A small network was shown many inputs. Here are its activations along a few directions, one row for each input.
Each table varies a few parts of the input and shows all the possible inputs, shuffled.
Descriptions start from the smaller parts, as in this example, which fits no table here: values(2) and (point or line(11) or (ring(5) and line(6))).
Shared parts are said once, and a part with two or three values counts as separate values.

Other details of the inputs vary at random and push rows far along two fixed directions, the same in every table; ignore that.

Table:
x1: [ -4  -4 -18 -18 -13  -3  -6   9  -4  -1   6   9]
x2: [ 10 -16 -10  30  27  20  -1  26 -11 -10   6 -12]
x3: [-11 -12  -8  -1  12   8  -7   9  -9 -27   1  -6]
x4: [  3   0 -27 -10  30   6   2   2 -23 -19  -2 -19]
x5: [ -5 -11  -6  18  21  20   0  13 -14 -16   3  -3]
x6: [23 -1  5 35  3 -2  3  1 11  2  5 -6]
x7: [-12 -17  -3  -8  27  20 -15  18 -12 -14 -11 -18]
x8: [  3   4  -6 -16  -3  -5 -12  -2   7   6  -2 -10]
x9: [ 15  -4   2  28  10  11   2  13   7  18  -8 -10]
x10: [ 11   8  21  29  18   5   2  -1   4  21 -11 -11]
x11: [-24   6  -9 -43 -17 -18  -2 -22  -6 -20  10   7]
x12: [ -9   0  -8 -24 -18  -7  -9   7   8   5   4  10]
x13: [ 21  20  15  19 -17  -5  22 -14   5  27   0  17]
x14: [ 16  14  17  25  -9 -15  13 -24  14   6   6   9]
x15: [ 12  -2  13  31 -11  -3   2   3  14   3  12   8]
x16: [-26  -8 -15 -25  25  15   0  15 -18  -7 -15 -18]
x17: [  8   7 -17 -16 -21 -11   0  -4   0   8   4   8]
x18: [-19   0   3 -34  -9 -17  -3 -18  -2 -10  -2   3]
x19: [-14  -1   3 -34 -23 -17 -10 -11   5 -14   1  14]
x20: [ -1  -4  -2 -17 -13 -12  -9   2  11  -7   4   6]
x21: [  1  -3  -8  -9  28  -3  -8   2  -9 -14 -15 -19]
x22: [-25   8   1 -47 -14 -12  -7 -15  -3  -2   0   0]
x23: [ -9   4   2  -7 -11   7  18  -6  -7   5  -1   7]
x24: [  3   7  21  14 -32  -1  10 -10  11  16   7  33]
x25: [ 13  10  -8   0 -20 -15   3 -14   7   9  15   9]
x26: [ 2  1 14 33  6 12 22 -7 -5  3  7  2]
x27: [  7 -16   3  20  28  22  -8  26   1   0  -5 -16]
x28: [ -3   4  24  14 -22   2   4  -2  15  18  -1  22]
x29: [  6  -8 -14  -6  16  -3 -13   8  -2 -11  -8 -18]
x30: [  9  13  16  19   0   2   9  -1   8  25 -12   1]
Description of these inputs: ring(5) and ring(6).
Changing only the ring(5) part turns x7 into x10. The same change can be made to x5. Which row results? -> x4
A walk changes only the ring(5) part. It starts at x18 and steps to x19. List the rest of the walk in order. -> x20, x29, x21

Table:
x31: [ -1   2  37  32 -18   0  12 -13  14  12   5  23]
x32: [ -3   0 -34 -42  -8  -9 -13   4  -7 -12   4  -6]
x33: [ 14 -23 -18  24  46  18 -11  26 -11 -19  -7 -31]
x34: [ -1 -14   7  27  19  25   0  25  -4   5  -8  -8]
x35: [ -7  18   1 -35   1 -20   1 -25   1   3 -13 -13]
x36: [ -8   6  -7 -18 -15  -5   7 -11  -2  -3   9  13]
x37: [ -7   3 -34 -36  -4  -9  -2  -1 -13 -17   8  -4]
x38: [ 13 -10  -5  33  30  12   2  12  -9 -12   2 -16]
x39: [  2   2  38  29 -21  -1   3  -7  21  20   6  19]
x40: [-18  -4 -17 -31   2  -6  -5  -7 -15 -28   5  -1]
x41: [-14  -1   3 -11 -11   4   4   1  -5  -2   0  12]
x42: [ 12 -11  -2  27  19  18  -5  26   0   6 -10 -12]
x43: [  0   4   8 -14 -25 -17 -12  -6  17   5   5  15]
x44: [ 17  28  24  16 -16 -10  20 -24  14  42  -6   9]
What is each input in this table made of? -> values(2) and (point or ring(6))
Change only the values(2) part in x43. List by row number the other rows that result. -> x42
Change only the values(2) part in x35. List by row number the other rows that result. -> x44

Table:
x45: [ -7 -11   7  20  10  14   1  14  -4 -12 -15  10]
x46: [ 21  -2  -2  33  27   7   5  14   6  10  -4 -29]
x47: [ -7   2 -14 -32 -12  -7 -18   7   2 -25   5  12]
x48: [-20  18   1 -44  -2  -6  -8 -11  -8  -6  -5   9]
x49: [  7  21   1 -22 -15  -9 -15 -13   2  10  15   2]
x50: [-12   0  17 -12 -18 -12 -14 -17  20  11   0   5]
x51: [ 16  -9  22  48  10  -2  18 -19   9  -7   9  -6]
x52: [18  6 -4 21  1 -8 13 -5  6  8 -7  0]
x53: [-11   9  -1 -24  20  -2 -14  -4  -8  -3 -11 -27]
x54: [13 -5  0 31  2 15 12 14  3 11 15  4]
x55: [-27 -14  -7 -16   0   7 -10  18  -1 -13   4  -6]
x56: [ 18  -2  13  40 -19   4  12  10  14   7   5  22]
x57: [  2   1  15  22  31  24  -4  11 -12  11  -8 -22]
x58: [-16  21   7 -27 -22  -2   1 -18   6  19   8   3]
x59: [  8   6 -19 -11  11   0  -4  -2 -17  -4  -8   2]
x60: [ 18 -10  -6   1  -1 -10  -2   0  -2  -6  -9   4]
x61: [  6   0 -17 -19 -20 -20   2  -5   3  -4  -3   5]
x62: [ 14   6 -13  -1   8 -12   1  -7  -3  -3 -14   0]
x63: [ -2   8 -35 -43  -6 -20   3  -2  -2  -5   1 -14]
x64: [-10 -17 -11 -21  23   6  -7   4 -16 -14 -25  -6]
x65: [-13  -7   4 -15   0   2  -1   0 -14  -3  -3  17]
x66: [-11   3  10 -18 -28 -13  -5 -14  17  11   3  -1]
x67: [ 12 -21 -10  20  36   9 -17  24  -1  -4  -5 -30]
x68: [-11 -11  16   2  -7   3 -10   1  10  -6   0  20]
x69: [ -9   3 -13 -37 -28 -15 -28  -3  11 -11  18  12]
x70: [ -8  -1 -16 -23  23 -13   4 -22 -20 -32   4 -24]
x71: [ 19  -4  18  39 -14   3   3   7  12   2   0  27]
x72: [ -7  -9  11  34  16   8  15 -12  -9 -22  24   5]
x73: [ -8   2  20  12 -33  -6  16  -4  16  12   2  33]
x74: [ -1   9   3  -9   7  11   3  -8 -14   1 -15   4]
x75: [ 22   6  11  29 -25  -9  16 -11  26  28  13  13]
x76: [ -6 -13 -11  -3  16  14   5  13  -4  -3 -14 -23]
x77: [  5  -9 -16  12  11  15   3  18 -16  -8   2  -1]
x78: [ -5  13  -2 -23 -13 -22  17  -9  -8   7 -15  -3]
x79: [-3 -9 14 32 -2 18 11 14  9  8  0  3]
x80: [  5  16  37  -1 -16 -26   6 -23  15  23  -7  15]
x81: [  7  17  -3 -33 -18 -37 -13 -18  19   8   8  -1]
x82: [-39 -19 -36 -55  -7  -8 -13  -9 -17 -62  21   0]
x83: [  6  -4  -9   2  -3  14 -13   8  -6   3  20  -5]
x84: [  7   0 -24  -2  11  11   3   9 -12   3   1 -16]
x85: [23 12  4 30 -4  0 17 -4 -1 20 -1  7]
x86: [ 11 -13   2  28  26  15  -7  24 -11 -10   1   1]
x87: [-14 -10  -1 -23  17  -5 -12   4  -1  -9 -15  -6]
x88: [  3  15  15  15 -14   4  19 -15   3  35   2   4]
x89: [  9   9  17  28  16  -1  16  -4   3   8 -24  -3]
x90: [ 24  17  18  23  -6 -14   5 -15  21  10  -6  10]
x91: [-28  -1  -6 -40  -3   4 -19   2  -2 -13   7  -1]
x92: [  5   9 -20 -20   0  -1  -6   2  -8   3  10 -15]
x93: [-12   5   4 -17 -25  -2   9 -10 -11   5   4  21]
x94: [-16   3  -8 -30 -25 -26   9 -10   6   2 -11  13]
x95: [-13 -11  19  13 -10   5 -13   3  12   4   4   9]
x96: [  2 -17 -20   9  35  17  -7  28 -24 -21  -9  -5]
x97: [  5  10  12  -4 -29 -11 -13 -12  11  12  25  21]
x98: [-14  17  -4 -30 -25 -24  18 -17   6  15  -8  -3]
x99: [ 12 -11 -14   5  13   7  -7  16   7  -3   1 -24]
x100: [ 10 -16 -11  33  13  22   3  29  -1  -6   5 -10]
x101: [-9 -3 20  0  1  8 -2  3 -1  0  0 20]
x102: [  6  19  33  31 -16  -9  18 -19  27  31  -2   1]
x103: [ 16  14   6   3  -4  -4  -6 -13   5  12   4  13]
x104: [-12   4 -21 -13  39  14   3  -9 -30 -37   5 -28]
x105: [ -5   5  -8   3  18  16  11   6 -21   1 -17 -14]
x106: [  6  -7   2  15 -21   4  -8   9  12   3  18   6]
x107: [-11 -16  -5  16  24  31   9  26 -15  -4  -2 -15]
x108: [ 18 -24 -12  13  42  11 -15  26  -5 -14 -15 -22]
x109: [ -9  -3  20   5 -11  13   3   4   4  14  13   6]
What is each input in this table made of? -> ring(5) and (point or (values(2) and ring(6)))
Changing only the ring(5) part turns x68 into x101. The same change can be made to x106. Which row results? -> x83
A walk changes only the ring(5) part. It starts at x61 and steps to x52. List the rest of the walk in order. -> x85, x77, x56
Change only the ring(6) part in x49. List by row number the other rows that result. -> x59, x84, x85, x92, x103
Change only the values(2) part in x106. List by row number the other rows that result. -> x55
Change only the values(2) part in x66. List by row number the other rows that result. -> x99
List by row number the other rows that have the ring(5) part in common with x70. -> x46, x52, x53, x62, x63, x78, x80, x81, x89, x90, x98, x102
A walk changes only the ring(6) part. It starts at x109 and steps to x91. List the rest of the walk in order. -> x101, x65, x93, x107
